1.0	1.1	0.9	-0.1	-0.2	0.1	0.1	-0.2	1.4	-0.4	-1.3
1.3	1.5	0.1	1.0	0.1	0.6	-2.1	-0.2	-0.8	1.0	-0.7
-0.3	0.5	-0.3	0.0	0.0	1.0	-0.4	-0.1	-1.4	-0.2	-1.0
0.2	-0.6	-1.4	-0.4	-0.3	0.3	0.4	-1.2	-1.3	-0.5	0.0
0.5	-1.2	-1.7	-0.6	0.0	0.9	-0.1	-1.2	1.6	1.2	-0.1
2.0	1.3	0.7	-1.1	-0.2	-0.8	1.2	-1.2	0.4	-0.7	-0.2
-0.2	-1.9	-1.5	-0.8	0.0	0.1	-0.1	-1.2	-0.5	1.0	-0.6
0.5	-0.3	0.6	-1.5	-0.3	0.6	1.0	0.0	0.7	0.8	-0.2
0.4	-0.3	1.3	2.0	0.1	2.2	-0.2	-0.3	0.6	0.1	0.0
-0.1	-0.5	0.7	0.7	0.1	-0.7	0.1	0.2	1.1	-1.6	-0.7
-0.1	-0.5	-0.5	0.1	0.2	-0.5	0.1	0.6	-0.1	0.7	-0.2
The bottom-left entry -> -0.1
The 2nd-last entry, reading row by row: 0.7
The smallest entry in the first column?
Answer: -0.3
The last entry, reading row by row -> -0.2
The last entry in the row that holds the smallest entry -> -0.7
The entry directly below the centre entry is 0.1
The entry just left of the largest entry?
Answer: 0.1
The entry in the top-left corner?
Answer: 1.0
The bottom entry of the column that holds the smallest entry?
Answer: 0.1
The third smallest entry: -1.7
The third entry on the diagonal from the top-right corner -> -1.4
The entry directly above the centre entry: 0.9
The maximum?
Answer: 2.2
The second smallest entry: -1.9
The entry just right of the centre entry is 1.2
The last entry in the row that holds the largest entry?
Answer: 0.0
The top-right entry -> -1.3
The 3rd entry, reading row by row?
Answer: 0.9
The first entry of the largest entry's row: 0.4
The entry at the centre?
Answer: -0.8
The entry directly below the smallest entry: -0.4
The top entry of the column that holds the largest entry?
Answer: 0.1
The entry just right of the largest entry?
Answer: -0.2
The second entry on the main diagonal: 1.5
The third-last entry, reading row by row?
Answer: -0.1
The entry directly below -1.1 -> -0.8
The entry directly above the largest entry?
Answer: 0.6

[[  5  33   7  -7]
 [-23  11  44  17]
 [ 26 -24 -30 -27]]
Report the 5th entry in reading order.
Answer: -23
The top-left entry: 5
The 3rd entry from the end, reading row by row -> -24
The smallest entry in the first row is -7
Report the largest entry in the first column.
Answer: 26
The entry just left of the largest entry: 11

[[-353 -421 -148  357   89  -39 -511 -730]
 [-230 -366 -701 -404 -820 -579  -17   25]
 [-545 -763 -763  235 -419 -469   -7 -328]
 [-214 -758 -366  409 -295 -385 -428 -512]
 [-460 -361   48  513  168 -208 -604 -615]
 [  27 -103 -650 -706 -589 -189  142  162]
 [-584 -520 -254  358   10 -194 -413 -667]
 [-113 -104  104 -258 -285 -187 -505 -165]
 [-222 -617 -531  125 -354 -545  -14 -192]
 [-234 -183 -617 -636 -622 -390  177  193]
 [-111 -467  -82  328 -121 -436 -485 -514]
 [-197   95   62 -531  -44  -64 -313  -29]
 [ 142  -82  444  588 -356 -329 -598 -534]]
Indices start at 1.
Report the entry at row 2, column 1.
Answer: -230
The entry at row 3, column 3 is -763
The entry directly below -584 is -113
The entry at row 1, column 1 is -353
Report the largest entry.
Answer: 588
Report the entry at row 3, column 1.
Answer: -545
Report the entry just right of 588.
Answer: -356
Report the entry just left of 104.
Answer: -104
Report the entry at row 1, column 3.
Answer: -148
Report the entry directly above 27.
Answer: -460
The entry directly above -520 -> -103
The entry just left of -14 -> -545
Report the entry in the top-right corner.
Answer: -730
Report the entry directly below -615.
Answer: 162
The entry directly above -589 -> 168
The entry at row 2, column 3: -701
The entry just right of 95: 62
The entry at row 1, column 2: -421
Report the entry directly above -313.
Answer: -485
The entry directly below -192 -> 193
Report the bottom-right entry.
Answer: -534
Report the bottom-left entry.
Answer: 142
Report the minimum.
Answer: -820
Report the entry directly above -584.
Answer: 27
The entry directly above -758: -763
The entry directly below the smallest entry -> -419
Report the entry just left of the largest entry.
Answer: 444
Report the entry just right of 48.
Answer: 513
Report the entry directly below -7.
Answer: -428
Report the entry just right of -329.
Answer: -598
